Each row below holds a small network's activations on one input, seen along a few directions.
In each table, some parts of the input vary, and every possible input appears once, in random order.
A made-up example of a description, with smaller parts first: one of 4 places along a line, together with either a single point or one of 11 places around a ring or (one of 3 separate values, together with one of 8 places around a ring).
Shared parts are said once, and a part with two or three values counts as separate values.
In the rows, zero is written as 128.

Rows:
R1: [112 150  75 144 162 169 156 108 117  78 130 144 132]
R2: [189 151 171 167 163 123 173 165 116 175 140 108 148]
R3: [100  48 117 151 132 106 107 114 128 122 119 167 104]
R4: [115  94 103 167 178 136 148 150 155 101 124 175 157]
R5: [ 90 104  85 125 115 137 117  76  89 106 126 141  85]
R6: [109 157  90 143  77 137 126  43 100 159 100 100 106]
R7: [121  59 165 107 122 101 158 132 113 144 161 145  95]
R8: [169 105 181 147 118  90 133 132  88 203 137 106 101]
R9: [123 203  79 159 124 169 167  78 127 137 103 105 158]
R10: [109 156 159  33  68 100  10 175 166 124 114 103 141]
R11: [156 105 158 133 166 135 194 160 142 102 164 139 132]
R12: [142 205 154  61 111 133  47 204 195  85 118 104 177]
The inputs of R2 and R8 match in every part but one. If R11 is changed in the same way as R2 into R8, which row does it become?
> R7
What do these inputs look like to the network?
> one of 2 separate values, together with either a single point or one of 5 places along a line
Change only the choice among 2 separate values in R1. List by row number the other rows that result.
> R5

Rows:
R13: [134 113 103 217 153 125 152  82  89 202  95 121 136]
R14: [131 163  83 188  92 147 156  16  87 164 101  94  96]
R15: [115  10 177 111 120  87 193 124  98 159 176 162  73]
R16: [146  79 189  65 124  87 103 178  71 146 176 128  74]
R17: [ 46 125  43 122 134 172 197  67 119  89 129 168 132]
R18: [125  48 125 200 175 117 171 135 155 109 131 192 127]
R19: [ 75 194  57  80 136 173 103 120  88  73 124 135 127]
R20: [108 151  88 107  92 141  52  76 105  84 113 112  83]
R21: [ 79  82  70 148  86 139 143  29 130  98 114 147  87]
R22: [150 128 232  25  66  70  69 206 152 174 149  93 127]
R23: [ 83  34  91 176 149 116 140  92 134 137 109 175 127]
R24: [160 166 179 114 118 101  45 219 207 123 104 123 180]
R25: [194 148 152 186 181 154 242 126 115 143 158 105 140]
R26: [ 99 205  54 161 138 180 209  57  75 155 116 116 143]
R27: [155 118 135 155 176 118  78 192 123  94 126 159 124]
R28: [141  67 144 148 177 147 230 133 160  78 172 158 129]
R29: [114 103 103 131 151 118  49 146 107 123 109 140 126]
R30: [ 82 242  99  36  75 159  71 149 171 103 101  99 184]
R31: [169  90 187 148 126  94 207 114  57 226 166 109  87]
R32: [119 152 147  89  93 101  17 172 191 152  85 105 182]
R33: [179 130 132 237 177 125 182 129 108 174 115 141 137]
R34: [173 137 153 102 179 148 138 191 130  63 170 124 128]
R35: [176 185 198  62 122 130 105 217 213  92 145  89 183]
R36: [116 202 130  62  32 124  20 103 188 113  89  78 139]
What do these inputs look like to the network?
> one of 4 places along a line, together with either a single point or one of 5 places along a line
The inputs of R27 and R18 match in every part but the place on the line of 4. If R29 is changed in the same way as R27 into R18, which row does it become?
> R23
Start at R35 and move only the place on the line of 4, one step at a time. The first step leads to R34. Which rows follow, in order?
> R28, R25
Change only the place on the line of 4 in R26. List by row number the other rows that result.
> R17, R19, R30
